Small tables with named rows and columns. After each table, cells are looked up by row and column.

pazesan =
         sem  deponi  vuvupev  pogenal  gotu  gilavu  pip
kiti     158     173      172      154   168     169  174
vimetif  205      84      133      154   168     153  169
famev    158     158      172      172   138     169  169
bagivu   158     114      142       63   146     202  199
luzi     219     114      152      118   227     169  140

famev, gilavu -> 169
famev, sem -> 158
kiti, vuvupev -> 172
vimetif, gilavu -> 153
bagivu, pogenal -> 63
kiti, gotu -> 168
famev, pogenal -> 172
luzi, pogenal -> 118
bagivu, gilavu -> 202
luzi, pip -> 140
famev, gotu -> 138
vimetif, sem -> 205
vimetif, vuvupev -> 133
luzi, gilavu -> 169

naburo =
,deto,vemuki,zirar
nir,-2.97,-7.93,6.62
pes,1.44,-5.26,2.29
volegiz,-4.95,-5.70,-6.40
gozaba,-6.19,-6.48,-6.29
bav,-6.29,-7.85,-7.59

bav, zirar => -7.59
nir, zirar => 6.62
gozaba, vemuki => -6.48
volegiz, vemuki => -5.70
pes, zirar => 2.29
gozaba, deto => -6.19
Which row has the largest vemuki? pes

Table gulupi
|  | nimige | pap | bepu | runaru | tivu | minosu |
|---|---|---|---|---|---|---|
| masova | -0.53 | 0.11 | -3.66 | 1.63 | -3.22 | -1.45 |
| givu | 0.22 | -7.17 | -3.80 | -0.19 | 1.18 | -0.53 |
| zaf | 3.07 | -0.53 | -0.60 | 2.23 | -0.11 | 5.56 |
| kun | -4.50 | -1.45 | -5.32 | 0.25 | -1.54 | -2.06 |
| lefu | 0.48 | -0.53 | -2.91 | -1.63 | -0.53 | -0.53 |

minosu of givu: -0.53
minosu of kun: -2.06
bepu of kun: -5.32
tivu of kun: -1.54
bepu of zaf: -0.60
minosu of zaf: 5.56
nimige of masova: -0.53
pap of lefu: -0.53
runaru of zaf: 2.23
runaru of masova: 1.63

fefiv =
|  | buku | luv | fule | retugu |
|---|---|---|---|---|
| nagelo | 175 | 25 | 74 | 235 |
| zet | 75 | 93 | 78 | 84 |
| fuvovu | 145 | 118 | 164 | 143 |

fuvovu, buku: 145
nagelo, luv: 25
zet, fule: 78
zet, buku: 75
fuvovu, luv: 118
nagelo, fule: 74
zet, luv: 93
fuvovu, fule: 164
nagelo, buku: 175
zet, retugu: 84
fuvovu, retugu: 143
nagelo, retugu: 235
Row with the largest buku: nagelo

fanep =
	seb	fisuli	kametok	vos
guvitup	108	237	115	165
zav	72	59	73	55
giruga	74	59	65	58

giruga, fisuli: 59
giruga, seb: 74
guvitup, seb: 108
zav, fisuli: 59
zav, vos: 55
guvitup, vos: 165
giruga, kametok: 65
zav, kametok: 73
guvitup, fisuli: 237
zav, seb: 72
guvitup, kametok: 115
giruga, vos: 58

gamu =
,miv,pepaneb,bipe,vebe
banel,64,184,61,224
laduko,75,184,56,251
butu,92,114,62,218
dusi,56,21,177,84

What is the vebe of laduko in gamu? 251
What is the miv of banel in gamu? 64
What is the vebe of dusi in gamu? 84
What is the pepaneb of butu in gamu? 114
What is the pepaneb of laduko in gamu? 184
What is the bipe of banel in gamu? 61
What is the pepaneb of dusi in gamu? 21
What is the miv of dusi in gamu? 56
What is the vebe of butu in gamu? 218
What is the bipe of dusi in gamu? 177
What is the pepaneb of banel in gamu? 184
What is the vebe of banel in gamu? 224

runila:
cols = volib, dugan, fozo, tifiti
zetu: [593, 522, 321, 765]
zum: [333, 280, 350, 380]
zizoka: [178, 302, 319, 336]
seb: [316, 421, 380, 283]
sirifo: [245, 329, 279, 337]
malav: [248, 410, 161, 411]
lifide: [309, 358, 350, 298]
ged: [251, 196, 239, 176]
fisu: [297, 202, 251, 216]
daso: [439, 505, 387, 622]
vilenap: [314, 478, 443, 528]
vatozuz: [376, 211, 357, 376]

volib of zizoka is 178
volib of malav is 248
volib of sirifo is 245
dugan of zum is 280
fozo of malav is 161
dugan of lifide is 358
volib of zum is 333

pipuni:
|  | bikuguk | gep | sadot | tadotu | rubanab |
|---|---|---|---|---|---|
| dunalun | 138 | 154 | 127 | 194 | 133 |
| tumadob | 79 | 185 | 146 | 116 | 114 |
| vuv | 128 | 160 | 85 | 83 | 76 |
| gofupaz | 84 | 106 | 159 | 111 | 67 |
| dupi | 135 | 164 | 154 | 65 | 109 |
| tavanup | 134 | 191 | 102 | 153 | 135 |
| pegiba | 125 | 128 | 138 | 45 | 108 |
| nus | 121 | 58 | 81 | 131 | 100 |
| nefev | 126 | 47 | 147 | 126 | 136 |
| nepeg | 68 | 160 | 151 | 157 | 135 |
| tedelo | 94 | 143 | 89 | 106 | 59 |
| piz | 117 | 71 | 75 | 83 | 126 |
| toseri | 143 | 171 | 149 | 78 | 155 |

What is the sadot of toseri in pipuni?
149
What is the bikuguk of vuv in pipuni?
128
What is the gep of dunalun in pipuni?
154
What is the bikuguk of dupi in pipuni?
135
What is the bikuguk of gofupaz in pipuni?
84
What is the tadotu of tavanup in pipuni?
153
What is the bikuguk of nus in pipuni?
121
What is the tadotu of gofupaz in pipuni?
111
What is the gep of tavanup in pipuni?
191
What is the rubanab of dupi in pipuni?
109
What is the rubanab of tumadob in pipuni?
114
What is the bikuguk of piz in pipuni?
117
What is the gep of piz in pipuni?
71
What is the rubanab of nus in pipuni?
100
What is the sadot of dunalun in pipuni?
127
What is the rubanab of nefev in pipuni?
136

givov =
fields: lebepir, zusaka, nek, mono, ligube, sal, tav, vuzike, vas, lapa
semak: [28, 45, 35, 50, 34, 25, 43, 73, 44, 51]
det: [67, 28, 65, 44, 37, 54, 36, 42, 53, 40]
rozi: [29, 51, 57, 49, 39, 42, 55, 55, 47, 51]
bimosiv: [26, 54, 88, 53, 40, 22, 39, 40, 40, 37]
gunidar: [35, 53, 22, 41, 31, 31, 42, 50, 62, 39]
libe: [30, 42, 59, 40, 38, 30, 50, 33, 43, 44]
tumu: [53, 34, 18, 45, 54, 14, 46, 34, 50, 51]

What is the mono of libe in givov? 40
What is the mono of det in givov? 44
What is the ligube of semak in givov? 34
What is the lebepir of tumu in givov? 53
What is the zusaka of tumu in givov? 34
What is the tav of rozi in givov? 55
What is the ligube of det in givov? 37

mikuva:
|  | putulam | kap | gapa | sirasu | medome |
|---|---|---|---|---|---|
| tideli | -0.29 | 0.39 | -0.17 | 0.17 | 0.60 |
| daz | -0.52 | -0.68 | 0.38 | -0.02 | 0.56 |
| konete | -0.22 | -0.18 | -0.58 | 0.44 | 0.31 |
| rop | -0.12 | -0.40 | 0.35 | -0.30 | 0.39 |

gapa of daz = 0.38
medome of daz = 0.56
putulam of tideli = -0.29
kap of rop = -0.40
medome of rop = 0.39
medome of tideli = 0.60

dovupo
         puvi   nub   pud   zum  gomona  fumu  gefotu  beniba    zit
kobu     4481  3001  -560   125   -1768   532   -1816    3437   -670
mav      1267  5056  -171  -342   -5382  1774    -168    -970   3452
memuton  6777  7110  -249  3159   -4930   222    -767    2235   -670
luz      4022  3412  -327  1525   -1316  2394   -2715    2636   1803
fof      5859  5056   141  1992   -1768  1619   -1966    3838  -2319
sas       808  2590   686   592   -3123  2705   -1067   -1371   3452
dit      6777  5056  -327  2459   -4478   377   -1217    3036  -1907
tero     2645  6699  -560   125   -6285   998   -1666    -970   3040
kem      4941  7932  -327  1759   -6737  1463    -468    1033   -670
mif      5859  3412  -560  2926   -1316   843    -468    3838    154
zofo     4941  6699    63  1759   -7189  1774   -1516    -169   1803
nanavez  -111  1769  -716   592   -1316  1153   -1966    -169   2215

What is the puvi of nanavez in dovupo? -111
What is the zit of dit in dovupo? -1907
What is the gefotu of fof in dovupo? -1966
What is the zum of tero in dovupo? 125
What is the pud of mav in dovupo? -171
What is the pud of dit in dovupo? -327
What is the beniba of dit in dovupo? 3036
What is the gefotu of mif in dovupo? -468
What is the pud of memuton in dovupo? -249
What is the beniba of mif in dovupo? 3838
What is the fumu of kobu in dovupo? 532
What is the beniba of zofo in dovupo? -169
What is the gomona of dit in dovupo? -4478
What is the zum of mif in dovupo? 2926
What is the zit of mav in dovupo? 3452
What is the fumu of zofo in dovupo? 1774

banik:
columns: domus, tipidu, ses
viles: [169, 141, 164]
bor: [119, 109, 132]
fonuzot: [197, 156, 175]
zorud: [95, 93, 92]
rupos: [151, 102, 24]
mefu: [103, 99, 114]
gok: [99, 97, 109]
gab: [137, 122, 148]
sakag: [127, 95, 37]
detiga: [107, 91, 57]
zenonuv: [157, 104, 21]
vofo: [98, 90, 78]
dat: [161, 135, 160]

What is the ses of mefu in banik? 114
What is the domus of zenonuv in banik? 157
What is the domus of viles in banik? 169
What is the ses of viles in banik? 164
What is the ses of zenonuv in banik? 21
What is the domus of zorud in banik? 95
What is the domus of gab in banik? 137
What is the tipidu of zenonuv in banik? 104
What is the domus of detiga in banik? 107
What is the domus of mefu in banik? 103
What is the tipidu of gab in banik? 122

nogaza.tsv
	gom	sedovel	nolil	mav
pofe	27806	51992	37967	35812
tos	22621	59722	28395	31107
nozozek	56498	50887	39695	45585
pimo	39662	63937	29924	37898
bez	23256	45078	18292	21965
pefisip	30297	45097	35458	33191
tes	60432	93079	26548	47573
sokom	35697	61905	29211	35730
pim	40258	37708	44718	38527
nit	33316	49758	35418	35815
fata	66939	74924	28880	49911
faf	51516	39481	40750	40606
pudomo	48188	47927	46778	45853
sunalod	32084	41430	38844	34165

tos, nolil: 28395
nit, sedovel: 49758
tos, sedovel: 59722
pudomo, nolil: 46778
pim, mav: 38527
sunalod, sedovel: 41430
pim, sedovel: 37708
sunalod, nolil: 38844
tos, gom: 22621
pefisip, sedovel: 45097
pofe, gom: 27806
pofe, sedovel: 51992

